These are the activations of a small neural network, seen along a few directions. Each row is one input.
In each table, some parts of the input vary, and every possible input appears once, in random order.
A made-up example of a description, with smaller parts first: values(2) and (point or line(9) or (line(4) and ring(8))).
Shared parts are said once, and a part with two or three values counts as separate values.

Other details of the inputs vary at random and push rows far along two fixed directions, the same in every table; ignore that.

A family of inputs:
R1: [  6 -30  21 -16   7 -26 -36  35   0  27  -1]
R2: [ -7 -18 -20  31   5  68  24  -9  -9 -34 -19]
R3: [-17  18 -12   0  10  37  26 -35  -5 -25   2]
R4: [ -3  38  -9 -13  -4   6  36 -55  -2  -4   3]
R5: [ -2 -27  -1   1  18  38 -15  34  -2  11 -12]
R6: [ -2  30  -3 -12 -20 -36  -5 -24  11   2  22]
R7: [  9  12   8  -4  -4 -58 -10   1   8  13   0]
R8: [ -3  34 -21 -42   2  21  15 -74   6  -8 -11]
R9: [ -9  39 -15 -19  -3   1  21 -55  -1 -17  17]
R10: [ 10  23   0 -11 -10 -44  16 -22   4  15  -1]
R11: [  5  24   0 -44  -7 -32 -16 -32   4  16  -3]
R12: [  6  28  -7  -5 -16 -43  -2 -24  21   3  -1]
R13: [ -2 -60  17   0  21  15 -31  54  -6  15  -1]
R14: [-12 -18 -24  -7  21  77   9  -1  -7 -13  -5]
R15: [  1  33   2  -7 -18 -37  -5 -24  15   5  10]
R16: [ -1 -11 -11  -8  24  80  13 -15  -1 -26 -19]
R17: [ -5  39 -24 -18  -6   6  43 -55  -5 -13  -7]
R18: [ 11  14  11   1 -28 -46 -17  -1  -1  13  20]
R19: [ 29  11  23 -29  -6 -53 -37  14  10  27   0]
R20: [  8 -52  17  40  -3  -8 -26  72  -9   7  -3]
R21: [  0  32   6 -15  -7 -40  -1 -25   3   6  18]
R22: [ -4 -38  27  31  20   3 -14  51  -1   9   1]
R23: [  0 -21  13  32  -6  18  -7  27  -7  -2  -1]
R24: [  2 -29  -1  35  -1  22  -3  30  -8 -10 -12]
R25: [  4 -48  22  28  11 -17  -7  71  -9  22  -6]
R26: [ -5  38 -14 -21  -8  -1  33 -50  -8  -6  16]
R27: [-4  5  5 12 -4 -3 -1 -6 14 -1  3]
R28: [  0 -38  22  36  -6   7 -19  54 -10   5   5]
R29: [-25  -9 -31  17  10  70  29 -10  -1 -42 -11]
R30: [  2 -46  35  35  20 -10 -21  60   5  18   1]
R31: [  8 -14  23  23 -17 -26 -23  35  -5  15   7]
R32: [  7  15  17  -9 -11 -50   1   3  -4  24  16]
R33: [ -8  18 -28 -20  12  59  15 -36   0 -10 -14]
R34: [ -1 -51  20   3  22  16 -29  48  -2  17 -15]
R35: [ 11   9   4 -11 -12 -56   3   5  -2  20  12]
R36: [-19  -9  -6  14  16  60  37  -5 -18 -18  -5]
R37: [-10  40 -36 -17 -14   4  23 -55   9 -28   6]
R38: [-13  16 -11   0   6  40  40 -33 -11 -15  -2]
R39: [ -4   0  -4   2   6 -11   4   2  -1  -6   1]
R40: [ 20  13  23   8 -28 -60 -23   5   8  25  11]
R41: [ 12  25 -11  -7 -28 -40  -4 -22  -2  -2  10]
R42: [-18 -16 -21  12  17  63  44  -4 -18 -25 -11]
R43: [  7  16   1   1 -16 -56 -15   4  17  11   0]
R44: [  1  15 -16 -30  10  51  11 -33  -6 -25  -7]
R45: [ -2 -29  -1   0  17  37 -16  36  -4  11  -7]
R46: [  0 -30  -2  33  -2  23  -4  33 -12 -13 -11]
R47: [  3  29  -5 -14  -6 -44   3 -25   5   1   2]
R48: [-15 -16 -16  19  24  59  30 -12  -1 -30 -17]
R49: [  3  24  -9 -17  -7 -44   2 -23   4  -1  12]
R50: [ 22  11  13 -22  -6 -50 -34  10  17  43   0]
R51: [ 27   5  19 -34  -8 -55 -38  14   6  24  14]
R52: [-24  -9 -12  18   8  60  17  -3  -2 -29   2]
R53: [ -7 -44   7  36   9   6 -15  62   5  -2 -10]
R54: [  8 -26  11  -6  18  33 -17  32  -4  -3 -11]
R55: [ -1  34   1  -9 -20 -37  -5 -23  12   4  13]
Description of these inputs: line(5) and (values(3) or (values(2) and line(4))).
Q: The inputs of R9 and R22 match in every part but the line(5) part. If R35 is changed in the same way as R9 into R22, which row does it become?
A: R17
Q: The inputs of R49 and R47 match in every part but the line(5) part. If R14 is changed in the same way as R49 into R47, which row does it become?
A: R5
Q: Which other rows agree with R30 in the line(5) part? List them by row number.
A: R2, R4, R8, R10, R12, R16, R27, R40, R48, R50
Q: Change only the values(2) part in R6. List by row number the other rows that result.
A: R37
Q: Change only the line(4) part in R36. List by row number the other rows that result.
A: R3, R31, R55
Q: Change only the values(2) part in R52. List by row number the other rows that result.
A: R29

A family of inputs:
R56: [ 15  35  12 -13 -27 -95 -20 -12  15  25  18]
R57: [ -6 -30   5  29   8  21  -5  34   0 -10  -3]
R58: [ -9 -30   4  31  13  18  14  31  -7  -7  -6]
R59: [  1 -46  30  41   8 -23 -20  72   2  19   3]
R60: [ -8 -31   6  24   8  25  -2  32  -6  -6   0]
R61: [ -8   3 -19  12  -2  33  16 -18   1 -24 -10]
R62: [ -4   1 -18 -13  10  44   6 -19   0 -14 -13]
R63: [  6  -1   3 -16   4  -7 -16   5   6   9  -1]
R64: [  5 -15   2   4   1  15 -12  15  -2   1  -7]
R65: [ 17  37  15 -17 -28 -89 -17 -12   9  30  20]
R66: [ 13  20  10  -9 -18 -67  -5  -1   0  23  11]
R67: [ -9   0 -14 -12  17  38  24 -19  -7 -11  -9]
R68: [ -2  38 -11 -22  -7   3  19 -50  -1  -6   5]
R69: [ -1  38 -19 -16 -16   3  13 -48   1 -16   6]
R70: [  0 -14   5   4   9  10   8  12  -9   3  -3]
R71: [ -7  20 -13 -15   0  24  15 -37  -3 -15   1]
R72: [ -6   3 -11  -5   5  43   9 -18  -4 -18  -4]
R73: [ -7  18 -16 -25   8  25  12 -37   2 -11  -4]
R74: [  2  -1   7 -13   8  -8  -6   3   3  13   1]
R75: [  9 -45  21  30  -1 -12 -31  67  -1  16  -3]
Q: Describe the family of inputs behind these rows.
A: line(4) and line(5)
Q: The inputs of R57 and R56 match in every part but the line(5) part. If R72 is changed in the same way as R57 into R56, which row does it become?
A: R71
Q: Change only the line(4) part in R67. List by row number the other rows that result.
A: R58, R66, R70
